A small network was shown many inputs. Here are its activations along a few directions, one row for each input.
In each table, some parts of the input vary, and every possible input appears once, in random order.
A made-up example of a description, with smaller parts first: ring(8) and (point or line(9) or (values(3) and line(6))).
Shared parts are said once, and a part with two or three values counts as separate values.
In the rows, zero is written as 128.

Other details of the inputs vary at random and push rows far along two fixed directions, the same in every table; ignore that.

Table:
r1: [168 231 121 110 202 183 122  65 149 126 199 127  73 195 179 125]
r2: [ 81  63 159 113  78  63 128 190 106 128  80 135 154  19  65 132]
r3: [197 161  56  94  96 145 128 135 141  23 119 106 117 139 118 142]
r4: [173 174  51 108  78 154 135 130 148  22 131 109  91 129 104 132]
r5: [188 214  77  70 110 147 133 151 134  39 139 142 107 108 102 123]
r6: [178 122  92  95  86 135 124 159 133  60  93 136 150  98 102 129]
r7: [114  78 167 173 160 133 123 112 129 204 132 137 151 145 155 135]
r8: [ 97 113 190 179 158 110 121  96 118 193 142 130 130 111 149 129]
r9: [117 115  86  99  78 114 133 151 145  51 122 120 107 112  86 129]
r10: [ 88 113 164 129 162 135 118 120 108 209 129 129 142 158 147 109]
r11: [ 79 139 169 136 176 112 140 122 107 208 137 143 119 152 132 110]
r12: [ 87  32 121 124  69  56 135 200 125 119  76 137 171  68  80 144]
r13: [160 187 130 116 152 176 123  98 122 136 141 122 128 180 157 110]
r14: [112  78 145 120  79  99 106 192 127 146  95 171 160  51 108 148]
r15: [147 131 121 154 164 151 127  84 140 132 167 108 114 189 172 146]
r16: [ 98  80 156 142 165 127 129 112 121 201 122 118 155 160 142 111]
r17: [147 187 142 143 165 156 132  84 121 119 140  97 118 144 149 112]
r18: [ 74  86 157 198 126 109 147 103 130 188 140 135 117 144 156 137]
Description of these inputs: values(3) and (point or line(5)).
Q: The inputs of r7 and r6 match in every part but the values(3) part. If r8 is changed in the same way as r7 into r6, which row does it become?
A: r17
Q: Change only the line(5) part in r10. List by row number the other rows that result.
A: r9, r11, r12, r16
Q: Change only the values(3) part in r1. List by row number the other rows that result.
A: r5, r11

Table:
r19: [ 99  94 165 182 157 124 136  98 126 192 138 123 130 151 154 127]
r20: [ 89  94 156 196 150 114 149 103 125 197 140 127 121 161 156 127]
r21: [122  83 102 151  52  86 146 176 129  85  92 137 139  73  96 142]
r22: [185 149  87 106  93 150 118 143 139  59 114 131 135 116 124 138]
r23: [183 142  88  92 105 151 111 145 144  64 124 142 128 111 121 145]
r24: [106  90 170 179 161 119 129 110 121 205 128 131 144 145 159 130]
r25: [149 187 101 119 165 169 126  72 150  96 185 106  83 197 159 132]
r26: [147 191 120 104 164 170 116  81 137 105 169 106  89 165 145 122]
r27: [182 185 105 128 162 182 120  73 140  93 158  95 110 191 167 130]
r28: [ 79 130 187 174 163 110 148 105 107 209 128 127 128 140 141 101]
r29: [ 73  80 164 151 162 117 136 109 116 206 122 109 146 169 139 106]
r30: [150 220 108 119 168 165 143  75 135  99 170 101  77 193 148 109]
r31: [ 99 138 180 161 169 116 140 115 105 205 128 131 136 137 144 107]
r32: [103  83  95 105  79  90 139 180 127  96  92 124 142  99  78 124]
r33: [140  99 104 130  69 109 130 158 134  72  99 128 141  76 100 142]
r34: [ 76  96 151 153 106  87 140 155 115 163 113 146 126  92 112 129]
r35: [124  86 126 104  83  90 114 183 131 104 103 156 151  48  95 153]
r36: [ 89 118 184 160 167 116 126 116 110 217 133 133 136 132 151 119]
r37: [174 172  98  81 169 190 115  94 138 105 153 101 122 208 150 117]
r38: [168 183 102  81 115 144 125 148 125  76 122 142 125 102 106 121]
r39: [ 86  46 151 126 110  86 126 172 109 172  84 136 174  99 104 126]
r40: [164 143 104  84 107 139 111 150 142  82 130 149 131 100 119 144]
r41: [163 166 104  78 112 146 111 149 130  85 128 147 123  96 111 134]
r42: [122  99 119 106  85 102 116 161 137  86 118 143 133  69  96 147]
Q: The inputs of r35 and r25 match in every part but one. If r36 is changed in the same way as r35 into r25, which row does it become?
A: r34
Q: What do these inputs look like to the network?
A: line(4) and (point or line(5))
Q: Change only the line(4) part in r28. List by row number the other rows that result.
A: r30, r31, r38
Q: Which other rows agree with r33 in the line(4) part? List them by row number.
A: r19, r26, r28, r29, r42

Table:
r43: [142 140 141 147 179 154 134  91 122 184 137 124 134 193 167 124]
r44: [126  66 115 165 103  96 135 129 140  94 119 108 131 110 122 155]
r45: [131 152 133 129 135 137 132 112 126 123 143 133 108 110 126 127]
r46: [136 113 112  93  62 106 108 178 131  61  98 158 132  33  85 152]
r47: [126 124 122  94 129 146 117 122 133 107 134 113 122 149 123 119]
r48: [118 128 144 136 172 163 123  85 122 175 152  99 135 191 164 109]
r49: [132 138  93 159  90 143 142 120 148 104 138 134 104 151 138 134]
r50: [163 188  74  79 121 145 125 136 134  41 134 109  99 137 108 127]
r51: [ 94  80 163 157 120  92 127 154 120 191 113 150 161  96 135 135]
r52: [ 90  88 140 134 121  91 138 163 119 160 109 145 134  97 101 127]
r53: [137 124 129 126 101 128 110 149 130 115 114 136 139  79 123 140]
r54: [123 172 164 166 169 144 145  80 107 167 159 111 102 166 159 110]
r55: [146 148 152 154 177 150 133  93 132 178 144 130 137 181 176 121]
r56: [189 156  76  73 120 172 119 122 137  50 126 116 134 147 117 130]
r57: [194 177 109 114 132 169 107 116 142  79 132 126 123 131 136 130]
r58: [115 111 113 101 109 115 132 145 131 108 113 124 130 106  93 117]
r59: [117 129 112 111 101 106 136 145 122 101 101 115 132 111  97 112]
r60: [112 141 151 136 182 150 120  91 127 175 155 117 110 194 157 123]
r61: [159 193  98  98 131 141 137 121 135  65 150 117 103 140 128 126]
r62: [ 93  96 149 142 117  86 140 158 125 158 120 155 140  85 107 129]
r63: [ 91  72 155 148 120  97 127 157 112 194 107 140 157 110 126 138]
r64: [ 82  82 170 152 124  86 128 149 121 186 117 158 147 100 128 132]
Q: What do these inputs look like to the network?
A: values(2) or (line(4) and line(5))
